A small network was shown many inputs. Here are its activations along a few directions, one row for each input.
Each table varies a few parts of the input and shows all the possible inputs, shuffled.
Descriptions start from the smaller parts, as in this example, which fits no table here: one of 3 separate values, together with either a single point or one of 9 places around a ring or (one of 6 places along a line, together with one of 8 places around a ring).
Shared parts are said once, and a part with two or three values counts as separate values.

Other details of the inputs vary at random and push rows far along two fixed directions, the same in every table; ignore that.
To show where, the next rows are all for the same input, with only those details redrawn:
[ 93   0 -46 -36  33  -8  21  44  21  20 -23  -8]
[ -7  36  19  42 -14 -11 -27  29 -10 -20   9   1]
[ -8  34  19  42 -13 -10 -27  28 -10 -20   9   1]
[-30 -85   0  27  55  42   7 -29 -29  -1  -6  26]
[-30 -85   0  27  55  42   7 -29 -29  -1  -6  27]
[ 92  -2 -46 -36  35  -6  21  43  21  20 -23  -7]
[ 95   2 -46 -36  33  -8  21  45  22  20 -23  -8]

Table:
row 1: [-30  45  10  15 -43 -10 -14   4  -7  -3   6 -11]
row 2: [-44 -71  11 -11  50  48  21 -64 -18  14  -6  11]
row 3: [-19  31  21  15 -53 -17 -21   4  -5  -6   1  -8]
row 4: [-16  31  10  27 -20 -14 -19  33 -24 -40  10  -3]
row 5: [-31  35  24  15 -41 -22  -9   8   8  -3   9   2]
row 6: [-45 -77   6  -6  50  46  15 -69 -13  17   0   6]
row 7: [-39 -84   0  14  59  30  11 -21 -33  -9  -2  38]
row 8: [-51 -95  -7  -2  28  47  23 -61 -27  16 -14  20]
row 9: [-29  37   5  19 -41 -19 -14  -4 -10  -2  14 -20]
row 10: [-27  40  16  25 -33 -23  -9  -5   3  -3  13 -27]
row 11: [-37  40  19  16 -35 -18  -7   7   7  -1  12   1]
row 12: [-42 -86  18  -8  40  49   8 -65 -13   7 -11  17]
row 13: [-23  30  29  15 -47 -27 -16  10   9  -4   8   2]
row 14: [ 83   7 -62 -70  12 -24  38  27  51  47 -17 -18]
row 15: [-42 -92  -4  12  54  31  22 -22 -31 -18   1  32]
row 16: [ 91  12 -61 -65  13 -19  38  22  50  43 -26 -35]
row 17: [-30  41   3  19 -43 -14 -21   0  -1   0  11 -16]
row 18: [ 90  16 -55 -82  17  -6  24  13  31  41 -17 -26]
row 19: [-22  49  19   5 -30 -13 -21  -8 -13  -5  21 -19]
row 20: [-11  36  17  36 -17 -17 -28  36  -7 -18  17  15]
row 21: [ 92  -2 -46 -36  35  -6  21  43  21  20 -23  -7]
row 22: [-20 -79 -14  20  58  37  23 -73  -3 -13  -5  32]
row 23: [-38 -87  -7  15  56  39   5 -28 -47 -11  -7  30]
row 24: [-20  48  38   7 -27  -9 -17  -5   2 -10   8 -13]
row 25: [ 89 -15 -62 -45  18  -2  33  44  13   6 -19 -13]
row 26: [-19  38  29   2 -39  -3 -33  -3  -4 -12   5  -4]
row 27: [ 89   3 -47 -66  12 -14  43  20  42  37 -34 -25]
row 28: [ 95 -15 -62 -40  18   3  25  41  15  19 -17  -7]
row 29: [-14  41  34   2 -42 -11 -29  -2  -9  -9   8  -7]
row 30: [-23  47  30  12 -21 -15 -16 -11  -2  -7  20 -24]
row 31: [ 84  -3 -46 -44  33 -14  35  46  17  -1 -23 -17]
row 32: [-31 -91  -6  23  41  41  25 -27 -25 -17  -3  14]
row 33: [-13  37  21  34  -6 -18 -23  31 -16 -30   6  -2]
row 34: [ -41 -104   -8   19   44   41   26  -28  -26  -14    4   32]
row 35: [-23  36  37   2 -33 -12 -27   2  10  -9  12   6]
row 36: [-26  31  24  15 -46 -21 -21  10  15  -6   6   3]
row 37: [-13  41  43   8 -32 -14 -23  -4   2 -10   6 -13]
row 38: [ -8  34  10  37 -20  -8 -34  30 -20 -19  11   6]
row 39: [-23  30  16  15 -51 -10 -26   4   1  -8   0  -6]
row 40: [ -4  49   0  36 -25 -15 -23 -12   3 -35  13  12]
row 41: [-48 -81  -3   1  39  42  30 -57 -13  17 -13   9]
row 42: [ 86  -4 -43 -62   6 -11  30  20  46  32 -35 -22]
row 43: [ 78  10 -39 -83  28  -7  38  16  36  40 -15  -7]
row 44: [-45 -93  22 -14  39  38  14 -61 -17  13  -2  32]
row 45: [-30  45  26   6 -24 -15 -21  -3   9   0  25  -3]
row 46: [-25  54  23   1 -31  -3 -21  -3 -11  -6  12  -9]
row 47: [-43 -81   7 -16  37  51  15 -65 -30  12  -8  20]
row 48: [-25  45  37   2 -29 -15 -16   1   4  -6  15   4]
row 49: [ -5  32  16  46 -28  -8 -20  29  -4 -24  15  -6]
row 50: [-27  45  29   6 -24 -22 -15  -4   0  -3  28  -8]
row 51: [ -9  47  10  36 -19 -24 -16  -7  18 -32  21  23]
row 52: [-13  24  14  41 -27 -10 -20  32  -4 -21  23  11]
row 53: [-32  38  14  18 -36 -30  -8   3   5   0  21 -11]
row 54: [-18  31  31  21 -43 -20 -15   3   7  -7   0 -14]
Question: The inputs of row 11 and row 1 match in every part but one. If row 51 is changed in the same way as row 11 into row 1, which row does it become?
Answer: row 40
Question: What is each input in this table made of?
Answer: one of 3 separate values, together with either a single point or one of 5 places around a ring or (one of 2 separate values, together with one of 6 places along a line)
Question: Change only the choice among 2 separate values in row 41. List by row number the other rows that result.
Answer: row 2
Question: Change only the place on the line of 6 in row 3. List by row number the other rows that result.
Answer: row 1, row 8, row 9, row 17, row 39
Question: Change only the choice among 3 separate values in row 45. List by row number the other rows that result.
Answer: row 6, row 18
Question: Change only the choice among 2 separate values in row 16. List by row number the other rows that result.
Answer: row 6
Question: Change only the choice among 3 separate values in row 19. List by row number the other rows that result.
Answer: row 30, row 50

Table:
row 55: [ -45   94   23   65 -107  -49  -35   23   17  -27   23  -17]
row 56: [-38 -29  30  13  36  30  -9 -67  -7  -9   9  26]
row 57: [ -1  85  35  78 -45 -39 -55  98 -17 -61  24  10]
row 58: [-65 -55   5  29   1  17  15 -55  -2   2   5  12]
row 59: [ 47  16 -36 -39  10 -19  29  -2  39  26  -2  -9]
row 60: [ 82  -5 -55  14  41 -13  17  60  12 -21 -11  14]
row 61: [ 53  10  -7 -62  17  -6  13  14  19  19 -11  -1]
row 62: [-36 -35  46  -6  31  34 -16 -44 -19  -2   1  27]
row 63: [ 44   7 -17 -56   6 -13  20  19  23  32 -10  -7]
row 64: [-39 -31  33   3  36  42 -17 -55 -33  -5   3   9]
row 65: [ 56  20 -25 -44  22 -13  21  -7  34  13  -3  -3]
row 66: [-45 105  41  46 -92 -41 -43  33  -6 -22  21 -39]
row 67: [ 55  16 -23 -55  23   1  14   5   7  18 -10 -20]
row 68: [ 45  -9 -50 -33 -21  -5  24  19  12  29 -24 -30]
row 69: [-62 -61  23  10  -3  20   6 -31 -15   9  -2  13]
row 70: [ 46 -15 -35 -41 -25 -13  23  28  25  31 -24 -11]
row 71: [-28 -66  -4  66  49  35  -8  12 -56 -39   4  25]
row 72: [-69 -46  15  13  19  32   1 -49 -33   7   9   1]
Question: The inputs of row 55 and row 70 match in every part but one. If row 59 is changed in the same way as row 55 into row 70, which row does it become?
Answer: row 63
Question: What is each input in this table made of?
Answer: one of 3 separate values, together with either a single point or one of 5 places along a line
Question: Change only the choice among 3 separate values in row 62. List by row number the other rows that result.
Answer: row 56, row 64
